A small network was shown many inputs. Here are its activations along a few directions, one row for each input.
In each table, some parts of the input vary, and every possible input appears once, in random order.
A made-up example of a description, with smaller parts first: values(3) and (point or line(9) or (line(4) and ring(5))).
Shared parts are said once, and a part with two or three values counts as separate values.
(in the rows, 128 means zero)

Other details of the inputs vary at random and push rows far along three fixed directions, the same in every table; ignore that.

Table:
R1: [112  89 125 133  97 104 112 169  92 159 139 110 156  78]
R2: [ 69 131 138 142 164 117 112  78 149  74  67 182  73 166]
R3: [229 159 129  89 121 144  91 125 145 118 131 156 152 163]
R4: [121 116 135  98  98 133  97 143 103 128 134 146 143 123]
R5: [ 95 132 146 134 156 146 143  82 128 103 103 179 129 154]
R6: [171 176  84 179 149 140 139 123 167 129 136 105 116 183]
R7: [105 103 149  86  88 118 124 157 108 154 162  97 139  69]
R8: [110 112 135 137 155 128 143 140 136 149 140 101 104 136]
R9: [ 29 116 118 161 152 111 162 110 127 138 130 100 119  98]
R10: [ 92 150 108 142 116 136 149 130 135 134 130 128 141 126]
R11: [133 167  81 174 127 121 153 154 159 160 158  73 126 141]
R12: [144  93 158 113 126 125 101 151  99 127 126 122 115 120]
R13: [133 101 169  94 170 122  85 117 106  98  94 171 117 136]
R14: [161 114 170  90 113 133 107 129  99  95 101 175 144 110]
R15: [176 168 100 165 155 131 178 102 168 125 128  89 114 156]
R16: [248 136 109 132 135 130  96 123 133 122 116 161 165 161]
R17: [199 154 117 158 175 145 151 100 163 112 108 136 119 187]
R18: [ 67 149 153 144 172 145 154  73 132  62  80 189 112 156]
R19: [152 190  99 149 133 159 145 116 180 125 146 104 117 185]
R20: [ 90 151 127 122 121 132 138 139 145 128 144 107 123 129]
R21: [ 43 120 141 130 123 140 157 140 139 171 163  89 113 118]
R22: [135 105 153 109  97 144 118 141 101 136 128 141 136 114]
R23: [210 168  98 101 100 128 116 130 142 126 150 127 160 130]
R24: [ 69 102 142  96 110 124 109 141 103 151 144 138 142 106]
R25: [ 64 134 147 140 188 119 163  93 142  92 112 114  82 135]
R26: [101 113 167 102 126 142 109 126 112 108 119 148 117 129]
R27: [158 167 112 153 134 158 167 112 171 148 143 116 129 167]
R28: [ 95 136 114 137 113 132 163 115 130 140 144 116 137 103]
R29: [ 33 118 145 153 157 119 162 140 133 131 130  85  86 118]
R30: [218 131 107 122 121 121  96 154 127 153 147 127 152 140]
R31: [ 76  85 107 171 100 129 154 168 113 185 158  72 127  98]
R32: [ 91 124 120 159 158 120 168  97 134 117 117 113 118 119]
R33: [125  95 145  91  58 118 111 198 100 176 177  89 150  65]
R34: [ 74 134 160 140 197 133 119  86 130  70  83 158  82 169]
R35: [ 39 134 125 117 120 125 154 133 137 149 163  82 118  97]
R36: [230 136  93 152 108 134 104 140 130 139 134 126 157 151]
R37: [ 95 129 146  98 124 124 110 129 111  99 116 161 138 121]
R38: [185 141  84 134  70 147 123 158 127 170 164 112 164 128]
R39: [144 133  80 186 132 138 174 139 159 181 161  78 132 146]
R40: [ 99 133  98 134 116  98 134 121 153 135 131 116  97 111]
R41: [175 191  99 138 143 142 148  78 161  94 115 153 143 166]
R42: [155 101 142 100 107 104  90 177  96 143 143 112 137  88]
R43: [110 108 154  97 152 106 107 120 104 104 115 134 116 101]
R44: [ 93  73 150 131 120 126 127 155  94 147 123 110 116 100]
R45: [178 103 141  85 121 101  82 139  90 114 120 149 150  91]
R46: [152 101 138  95 117 101  74 122 121 119  97 184 116 124]
R47: [116 152  83 154 102 141 157 137 150 184 168 100 150 137]
R48: [127 113 151 103 133  97  81 108 122  78  75 194 105 123]
R49: [148  93 138 131 118 117 119 146  98 125 113 136 146 100]
R50: [131 110 160 109 127 149 106  99  95  84  88 197 136 138]
R51: [193  90 159 100 113 115  98 154  90 116 103 144 146 100]
R52: [156 178 108 146 129 146 175 103 166 129 139 104 128 145]
Description of these inputs: line(4) and (point or (values(2) and ring(6))).
Changing only the line(4) part turns R31 into R32. The same change can be made to R26. Which row results?
> R7
Changing only the line(4) part turns R24 into R37. The same change can be made to R46. Which row results?
> R48
A walk changes only the line(4) part. It starts at R17 and steps to R44. List the rest of the walk in order.
> R51, R15

Table:
R53: [183 157 131 127 172 141 120 112 149 101 123 131 111 171]
R54: [ 59 144  96 161 128 131 166 125 140 149 134 119 126 124]
R55: [ 77 129 102 163 152 107 162 134 138 136 131  94 110 124]
R56: [127 143 118 131 107 144 154 143 126 141 154 118 141 126]
R57: [191 163 134 142 161 140 124 109 153  86 113 132 119 169]
R58: [ 92  84 158 108 158  99 117 106 101  95  91 153 121 100]
R59: [187  98 137 105 105 133  95 170  98 166 156 109 146 112]
R60: [ 60 137 105 155 128 134 168 111 146 152 135 114 128 118]
R61: [ 81 121 132 162 149 142 178 120 135 146 139  89 111 124]
R62: [172 110 120 111  76 134 115 163  97 157 146 142 171  99]
R63: [204 169 112 153 143 128 137  81 172  91 111 152  97 163]
R64: [167 131 126  82  92 118  94 159 118 160 163 117 153 104]
R65: [132 129 114 152  99 115 121 141 144 140 145 113 106 119]
R66: [139 116 100 157 128 116 142 146 121 150 131 110 134 125]
R67: [127 151 120 115 110 125 146 124 142 142 149 103 139 111]
R68: [131 122 158 101 128 144 131 103 115 100 116 163 141 126]
R69: [177 169 117 150 138 159 129 100 158 100 113 167 147 176]
R70: [ 60 156 126 144 128 141 164 124 154 132 154  97 119 135]
R71: [163 118 114  88  90 110  89 160 113 166 157 128 159  99]
R72: [121 155 119 123 107 126 129 136 144 139 151 107 141 120]
R73: [140 117 115 160 126 131 147 143 116 154 132 109 135 129]
R74: [117 132 160  93 128 132 123 118 106  91 116 161 135 121]
R75: [170 172 107 139 126 153 117  94 154  86 104 146 123 184]
R76: [ 74 138 118 147 164 120 143 130 148 144 145  82  98 132]
R77: [ 58 144 123 141 142 149 160 125 149 146 158 108 115 144]
R78: [139 135 113 138 133 114 137 150 128 136 139  92 122 112]
R79: [125 139  95 133  91 140 135 137 122 138 135 108 125 132]
R80: [ 92  73 157 118 156 112 117 108  93 105  87 161 126 105]
R81: [189 183 129 118 142 148 149  87 163  89 124 143 134 166]
R82: [217 173 126 141 169 144 148  93 165  86 112 128 120 170]
R83: [118 148 105 133 108 120 127 136 144 147 144 118 146 119]
R84: [143 128 119 131 133 116 143 135 137 139 140  86 124 107]
R85: [130 128 127 137 102 126 130 163 150 150 128 106 112 140]
R86: [127  92 156 119 153 129  99 120  99 124 108 154 129 137]
R87: [142 109 121 153 126 135 152 130 124 158 135 104 135 123]
R88: [134 113 105 146 138 118 123 143 128 161 142 105 129 137]
R89: [101 110 138  95 122 134  92 113 104 111 113 153 116 136]
R90: [184  93 143 118  90 130  98 172  94 155 148 113 155 102]
R91: [180 108 131  95  90 120  95 182 125 168 140 118 126 124]
R92: [132 100 142 137 150 116 100 118 108 103  94 161 134 133]
R93: [ 66  76 160 100 161  96  93 125  94 110 105 151 114 107]
R94: [105 109 150 105 135 139 106 116 111 122 120 172 139 132]
R95: [128 106 142 122 151 102  99 120 115  94  99 151 129 124]
R96: [ 60  89 167 119 136 104 110 115  93  90  92 173  89  97]
R97: [ 73 140 118 161 153 119 150 130 150 130 138  80 105 127]
R98: [179 110 132 108  81 119 113 184 119 155 125 121 129 113]
R99: [129 116 149 112 128 144 127 100 114 110 106 173 147 124]
R100: [138 122 130 128 110 127 150 148 151 153 126 106 110 127]
R101: [ 58 143 102 153 142 133 148 119 151 156 145 117 120 139]
R102: [ 64 147 107 143 129 121 167 110 151 147 138 105 125 117]
R103: [129 116 135 102 114 141 112  95 112  95 101 154 125 128]
R104: [169 111 114 111  74 124  90 165 109 160 146 140 174  92]
R105: [138 119 160 115 156 126 119 124 106  87 103 148 118 124]
R106: [ 60 105 158  94 134 106 110 114  89  99  95 177 134  96]
R107: [ 80  89 179 120 160 129 123 117  82  94  93 159 116 114]
R108: [ 64 163 112 141 129 127 167 125 144 138 145 100 119 122]
R109: [173 173 128 137 138 158 133 103 157  91 122 157 140 176]
R110: [199 154 121 170 157 147 127 100 149 103 102 149 135 185]
R111: [126 148 124 111 119 137 134 141 142 147 165 107 131 133]
R112: [180 108 119 108  88 107  86 163 116 161 156 124 120 104]
Changing only one part turns R93 into R58. The same change can be made to R77. Which row results?
> R68
Describe the family of inputs behind these rows.
> line(4) and (values(3) or (values(2) and ring(6)))
Which other rows does R88 become when the line(4) part takes its other values? List them by row number.
> R66, R80, R92
Which other rows does R81 become when the values(2) part takes its other values? List them by row number.
> R82
Which other rows does R98 become when the values(3) part takes its other values? List them by row number.
> R79, R96
A walk changes only the line(4) part. It starts at R112 and steps to R65. List the rest of the walk in order.
> R96, R63
